A small network was shown many inputs. Here are its activations along a few directions, one row for each input.
Each table varies a few parts of the input and shows all the possible inputs, shuffled.
A made-up example of a description, with smaller parts first: one of 8 places around a ring, together with either a single point or one of 11 places around a ring or (one of 3 separate values, together with one of 4 places along a line).
Shared parts are said once, and a part with two or three values counts as separate values.
In the rows, zero is written as 128.

Other details of the inputs vary at random and push rows far along three fixed directions, the same in every table; ignore that.
These rows show it; all are for the same input, with only those details redrawn:
164, 138, 128, 209, 155, 142, 74, 133, 172, 164, 60, 175, 174
101, 129, 109, 108, 82, 115, 152, 146, 151, 143, 135, 118, 76
127, 160, 174, 110, 182, 126, 117, 124, 82, 77, 150, 127, 157
102, 131, 129, 114, 103, 104, 119, 90, 91, 134, 122, 178, 75
115, 128, 96, 126, 79, 132, 162, 192, 211, 155, 129, 80, 99

Rows:
r1: 106, 106, 121, 111, 98, 98, 120, 85, 72, 152, 128, 157, 90
r2: 145, 130, 131, 112, 154, 146, 139, 154, 119, 90, 189, 61, 184
r3: 119, 132, 166, 110, 188, 118, 104, 120, 78, 74, 149, 113, 166
r4: 120, 132, 136, 121, 104, 103, 132, 91, 82, 159, 128, 171, 75
r5: 154, 150, 146, 102, 161, 137, 145, 169, 110, 96, 151, 56, 166
r6: 148, 124, 138, 222, 159, 128, 83, 129, 174, 158, 49, 167, 176
r7: 188, 134, 122, 200, 159, 149, 71, 134, 163, 184, 74, 174, 173
r8: 151, 147, 149, 100, 157, 137, 136, 170, 114, 94, 150, 58, 169
r9: 89, 108, 136, 130, 110, 88, 123, 87, 84, 136, 112, 156, 90
r10: 133, 129, 93, 120, 78, 137, 167, 194, 200, 173, 140, 72, 98
r11: 115, 129, 129, 115, 100, 108, 127, 91, 82, 155, 130, 173, 74
r12: 159, 135, 132, 213, 156, 141, 79, 132, 173, 164, 59, 176, 175
r13: 112, 125, 97, 122, 76, 131, 154, 191, 214, 151, 129, 82, 102
r14: 111, 96, 82, 131, 74, 133, 154, 178, 209, 140, 141, 70, 112
r15: 108, 107, 85, 132, 77, 134, 158, 180, 220, 131, 137, 83, 103
r16: 101, 105, 125, 116, 100, 98, 125, 86, 73, 152, 126, 156, 92
r17: 97, 135, 111, 91, 97, 164, 199, 105, 169, 121, 128, 142, 72
r18: 106, 130, 134, 121, 109, 103, 130, 91, 92, 140, 121, 177, 77
r19: 170, 113, 126, 212, 156, 134, 85, 125, 152, 188, 62, 157, 190
r20: 90, 108, 105, 110, 90, 110, 142, 144, 160, 132, 128, 118, 79
r21: 141, 109, 79, 113, 76, 135, 161, 188, 192, 159, 130, 63, 106
r22: 119, 123, 91, 123, 84, 134, 157, 193, 214, 156, 133, 84, 100
r23: 128, 159, 182, 123, 183, 120, 127, 123, 83, 85, 146, 127, 157
r24: 102, 116, 98, 102, 82, 117, 144, 144, 162, 138, 142, 126, 78
r25: 89, 106, 126, 119, 106, 94, 112, 87, 84, 130, 115, 159, 89
r26: 92, 97, 119, 117, 102, 100, 113, 83, 91, 124, 127, 170, 91
r27: 136, 121, 97, 128, 79, 125, 175, 185, 183, 170, 121, 60, 103
r28: 124, 120, 85, 129, 74, 142, 161, 185, 218, 143, 145, 87, 102
r29: 133, 134, 159, 118, 165, 125, 151, 163, 117, 110, 158, 59, 177
r30: 148, 148, 149, 108, 162, 135, 149, 167, 112, 98, 148, 59, 168
r31: 90, 117, 135, 126, 114, 95, 128, 88, 94, 126, 111, 170, 82
r32: 136, 119, 87, 120, 77, 144, 167, 192, 207, 167, 149, 81, 104
r33: 101, 102, 107, 125, 96, 107, 107, 74, 85, 119, 138, 165, 91
r34: 108, 122, 93, 100, 86, 171, 211, 152, 216, 139, 132, 84, 105
r35: 139, 130, 145, 103, 167, 135, 135, 167, 120, 103, 168, 62, 177
r36: 116, 128, 125, 106, 94, 109, 113, 92, 85, 153, 131, 174, 74
r37: 113, 93, 97, 109, 80, 119, 147, 133, 137, 154, 147, 114, 103
r38: 167, 127, 122, 208, 153, 148, 75, 130, 179, 156, 71, 185, 179
r39: 118, 123, 145, 111, 168, 131, 128, 166, 140, 78, 158, 66, 176
r40: 124, 131, 131, 117, 106, 108, 134, 91, 83, 160, 129, 173, 75
r41: 132, 125, 160, 97, 179, 121, 110, 113, 67, 87, 166, 113, 172
r42: 129, 123, 115, 112, 90, 120, 117, 82, 86, 145, 146, 181, 72
r43: 138, 175, 152, 79, 166, 192, 207, 140, 156, 79, 171, 97, 144
r44: 116, 99, 111, 113, 89, 110, 115, 77, 78, 143, 146, 165, 90
r45: 151, 114, 123, 212, 158, 140, 73, 127, 183, 144, 61, 180, 180
r46: 203, 155, 122, 189, 166, 203, 131, 95, 184, 183, 73, 201, 174
r47: 87, 106, 122, 113, 109, 98, 108, 85, 103, 116, 119, 180, 82
r48: 131, 131, 153, 102, 159, 132, 133, 167, 121, 100, 163, 58, 182
r49: 111, 133, 172, 111, 180, 115, 101, 120, 80, 71, 143, 110, 171
r50: 153, 141, 155, 100, 170, 132, 121, 115, 62, 83, 154, 117, 160
r51: 161, 146, 143, 108, 162, 139, 116, 108, 56, 79, 165, 112, 161
r52: 137, 156, 154, 115, 172, 139, 113, 112, 84, 63, 173, 133, 159
r53: 132, 117, 111, 108, 99, 109, 117, 91, 73, 150, 117, 160, 79
r54: 143, 122, 132, 217, 159, 133, 77, 130, 176, 152, 48, 170, 178
r55: 110, 122, 118, 76, 93, 151, 177, 45, 87, 145, 141, 181, 81
r56: 124, 117, 100, 104, 83, 124, 143, 143, 149, 160, 146, 126, 83
r57: 131, 159, 156, 112, 166, 138, 142, 173, 139, 86, 157, 78, 164
r58: 194, 134, 107, 212, 145, 162, 72, 122, 163, 171, 91, 176, 179
r59: 115, 145, 157, 117, 169, 131, 139, 170, 142, 74, 147, 72, 167
r60: 152, 150, 166, 110, 178, 122, 132, 118, 58, 97, 140, 109, 158
r61: 83, 115, 131, 115, 103, 96, 108, 89, 98, 118, 113, 172, 81
r62: 152, 113, 128, 218, 160, 130, 81, 126, 164, 167, 51, 159, 183
r63: 109, 134, 172, 120, 184, 114, 115, 120, 77, 75, 140, 109, 170
r64: 162, 143, 136, 105, 154, 149, 141, 162, 116, 86, 168, 62, 169
r65: 122, 143, 155, 120, 178, 131, 111, 110, 87, 50, 164, 125, 163
r66: 204, 144, 112, 186, 157, 196, 126, 93, 171, 175, 53, 182, 183
What is each input in this table made of?
> one of 6 places around a ring, together with either a single point or one of 10 places along a line
Changing only the place on the ring of 6 turns r49 into r36. The same change can be made to r3. Which row results?
> r7
Which other rows does r64 become when the place on the line of 10 takes its other values? List them by row number.
> r5, r8, r21, r27, r30, r50, r51, r53, r60
Which other rows does r52 become when the place on the ring of 6 takes its other values? List them by row number.
> r2, r33, r51, r58, r65
Which other rows agree with r12 in the place on the ring of 6? List them by row number.
> r13, r18, r22, r23, r24, r28, r38, r43, r52, r57
Which other rows does r20 become when the place on the line of 10 takes its other values? List them by row number.
> r6, r15, r31, r45, r47, r54, r59, r61, r65

Rows:
r67: 93, 103, 127, 92, 101, 90, 161, 178, 123, 129, 168, 53, 103
r68: 63, 110, 126, 84, 96, 88, 156, 154, 130, 106, 178, 98, 76
r69: 93, 129, 130, 98, 95, 110, 172, 120, 117, 135, 136, 116, 74
r70: 150, 154, 150, 122, 153, 134, 129, 121, 90, 131, 144, 136, 138
r71: 143, 120, 100, 166, 105, 147, 145, 157, 205, 187, 74, 114, 130
r72: 130, 145, 154, 133, 143, 121, 108, 63, 64, 123, 123, 204, 106
r73: 108, 109, 100, 148, 99, 134, 138, 143, 187, 142, 116, 118, 121
r74: 59, 96, 120, 103, 87, 78, 148, 139, 132, 127, 147, 114, 68
r75: 134, 152, 154, 95, 152, 135, 133, 85, 69, 100, 148, 165, 111
r76: 92, 120, 113, 128, 70, 108, 131, 67, 115, 160, 99, 213, 41
r77: 123, 137, 153, 121, 130, 109, 124, 76, 52, 136, 119, 169, 100
r78: 131, 140, 124, 78, 105, 136, 188, 165, 137, 130, 157, 67, 104
r79: 113, 119, 145, 114, 135, 91, 114, 139, 81, 125, 166, 109, 124
r80: 141, 109, 122, 165, 146, 138, 96, 109, 132, 138, 93, 143, 167
r81: 135, 132, 131, 191, 148, 112, 63, 149, 156, 120, 76, 149, 156
r82: 126, 156, 161, 102, 149, 122, 130, 74, 54, 96, 150, 179, 102
r83: 138, 121, 132, 135, 150, 138, 119, 123, 126, 116, 121, 122, 168
r84: 149, 139, 132, 108, 128, 123, 119, 80, 62, 143, 132, 176, 99
r85: 110, 116, 134, 109, 146, 123, 118, 74, 79, 89, 138, 166, 125
r86: 175, 131, 114, 178, 136, 149, 93, 85, 139, 171, 68, 213, 129
r87: 121, 113, 143, 150, 147, 95, 82, 93, 83, 129, 121, 181, 121
r88: 161, 152, 157, 160, 191, 157, 137, 166, 162, 123, 104, 91, 206
r89: 142, 139, 129, 144, 136, 148, 163, 183, 190, 140, 112, 75, 159
r90: 124, 117, 131, 171, 144, 128, 96, 101, 136, 125, 98, 167, 156
r91: 151, 127, 123, 183, 130, 136, 98, 89, 136, 182, 53, 200, 132
r92: 135, 133, 148, 98, 152, 129, 143, 137, 93, 89, 167, 75, 159
r93: 91, 100, 94, 111, 69, 117, 139, 99, 136, 140, 121, 159, 74
r94: 179, 140, 135, 163, 178, 156, 107, 171, 152, 125, 140, 87, 215
r95: 138, 113, 94, 146, 92, 141, 130, 135, 171, 154, 123, 137, 116
r96: 68, 108, 131, 87, 85, 80, 129, 117, 99, 142, 132, 131, 67
r97: 94, 108, 104, 133, 79, 114, 116, 81, 126, 142, 119, 185, 71
r98: 105, 122, 112, 89, 112, 143, 159, 149, 156, 91, 175, 83, 117
r99: 106, 146, 133, 103, 120, 139, 186, 172, 175, 111, 144, 74, 120
r100: 146, 122, 104, 151, 92, 133, 149, 147, 169, 183, 96, 121, 110
r101: 124, 131, 144, 113, 142, 124, 113, 88, 79, 95, 160, 157, 126
r102: 94, 113, 111, 132, 90, 109, 118, 151, 177, 149, 113, 139, 95
r103: 118, 166, 169, 89, 174, 144, 160, 138, 112, 71, 169, 105, 144
r104: 125, 123, 104, 140, 91, 95, 107, 180, 138, 145, 122, 88, 104
r105: 161, 105, 80, 171, 79, 137, 128, 119, 176, 216, 57, 161, 100
r106: 143, 160, 157, 95, 158, 143, 137, 104, 81, 96, 151, 155, 127
r107: 92, 114, 115, 102, 77, 94, 112, 111, 114, 151, 133, 164, 58
r108: 168, 99, 78, 166, 102, 153, 128, 167, 202, 178, 97, 94, 154
r109: 124, 123, 112, 97, 98, 122, 146, 141, 114, 130, 174, 93, 111
r110: 125, 148, 162, 151, 167, 132, 116, 100, 113, 115, 103, 168, 147
r111: 138, 119, 142, 154, 141, 111, 87, 142, 125, 157, 97, 132, 152
r112: 115, 123, 127, 92, 133, 133, 129, 97, 98, 83, 164, 143, 117
r113: 83, 110, 160, 101, 147, 82, 130, 140, 84, 101, 158, 92, 133
r114: 156, 149, 138, 175, 164, 162, 106, 121, 167, 137, 84, 167, 162
r115: 131, 92, 81, 142, 92, 131, 140, 140, 178, 161, 105, 110, 121
r116: 96, 117, 114, 119, 96, 95, 147, 207, 165, 117, 130, 38, 116
r117: 122, 134, 109, 149, 100, 140, 141, 135, 186, 156, 101, 148, 102
r118: 150, 132, 104, 149, 92, 134, 139, 147, 163, 183, 111, 129, 109
r119: 169, 126, 117, 156, 138, 144, 93, 126, 127, 147, 122, 145, 166
r120: 123, 160, 170, 109, 180, 142, 137, 110, 97, 87, 135, 145, 150
r121: 102, 138, 169, 110, 171, 114, 120, 166, 137, 80, 146, 84, 166
r122: 164, 141, 149, 151, 166, 139, 109, 100, 95, 141, 99, 156, 159
r123: 152, 155, 168, 120, 177, 137, 136, 122, 87, 118, 129, 121, 164
r124: 145, 141, 140, 154, 154, 111, 85, 165, 127, 98, 119, 109, 156
r125: 168, 160, 154, 152, 175, 149, 126, 162, 141, 130, 135, 99, 186
r126: 135, 123, 120, 98, 126, 134, 126, 96, 91, 100, 156, 147, 115
r127: 158, 130, 123, 142, 155, 156, 108, 130, 141, 109, 139, 123, 171
r128: 135, 112, 125, 161, 138, 131, 108, 115, 132, 142, 99, 146, 159
r129: 97, 139, 113, 83, 85, 131, 175, 122, 143, 126, 149, 136, 59
r130: 97, 110, 112, 106, 76, 77, 125, 148, 93, 128, 130, 89, 68
r131: 145, 151, 148, 108, 140, 121, 117, 83, 53, 136, 136, 179, 111
r132: 145, 118, 124, 106, 132, 121, 97, 74, 53, 125, 152, 165, 122
r133: 136, 155, 152, 112, 168, 144, 131, 102, 102, 92, 134, 157, 133
r134: 133, 143, 116, 75, 107, 138, 182, 170, 140, 133, 178, 60, 102
r135: 131, 137, 140, 136, 160, 144, 118, 129, 140, 88, 141, 120, 167
r136: 99, 111, 102, 95, 102, 142, 172, 168, 184, 106, 163, 58, 121
r137: 134, 155, 155, 107, 151, 132, 134, 93, 76, 107, 142, 167, 113
r138: 147, 153, 151, 150, 185, 163, 134, 153, 167, 108, 107, 108, 187
r139: 136, 150, 156, 92, 173, 142, 162, 142, 109, 87, 151, 81, 155
r140: 169, 118, 119, 165, 142, 145, 96, 121, 132, 148, 96, 140, 173
r141: 176, 128, 132, 158, 169, 161, 111, 157, 151, 121, 120, 83, 207
r142: 122, 106, 92, 101, 72, 116, 127, 101, 99, 157, 152, 140, 77
r143: 99, 100, 88, 175, 71, 91, 95, 151, 181, 163, 67, 148, 85
r144: 156, 124, 125, 169, 139, 129, 86, 116, 118, 151, 118, 152, 161
r145: 102, 127, 154, 109, 159, 123, 125, 89, 77, 80, 147, 147, 142
r146: 111, 128, 123, 90, 99, 107, 143, 191, 146, 139, 172, 61, 107
r147: 134, 133, 134, 184, 138, 139, 106, 95, 148, 165, 64, 198, 132
r148: 104, 127, 153, 94, 153, 119, 146, 124, 92, 78, 169, 84, 148
r149: 117, 117, 98, 136, 90, 131, 146, 114, 163, 163, 90, 164, 84
r150: 124, 118, 114, 134, 121, 136, 149, 159, 169, 129, 131, 78, 146
r151: 166, 121, 128, 167, 156, 144, 106, 139, 139, 143, 105, 119, 189
r152: 123, 111, 90, 143, 89, 141, 122, 121, 175, 147, 115, 157, 109
r153: 119, 140, 144, 109, 158, 146, 140, 141, 129, 73, 168, 100, 159
r154: 161, 129, 103, 144, 129, 167, 138, 183, 204, 128, 140, 83, 170
r155: 113, 113, 96, 106, 72, 128, 150, 128, 149, 134, 155, 122, 81
r156: 140, 134, 154, 116, 163, 136, 134, 147, 107, 93, 162, 74, 181
What is each input in this table made of?
> one of 6 places around a ring, together with either one of 3 separate values or (one of 2 separate values, together with one of 6 places along a line)
Changing only the place on the ring of 6 turns r120 into r78. The same change can be made to r110. Which row results?
> r77
Changing only the place on the ring of 6 turns r84 into r149. The same change can be made to r132. Which row results?
> r85
Changing only the place on the ring of 6 turns r121 into r107. The same change can be made to r90. Which row results?
> r101
Which other rows does r145 become when the choice among 2 separate values takes its other values? List them by row number.
> r147
Which other rows does r145 become when the place on the ring of 6 takes its other values? List them by row number.
> r94, r95, r128, r151, r153
Which other rows does r79 become when the choice among 3 separate values takes its other values? List them by row number.
> r104, r146
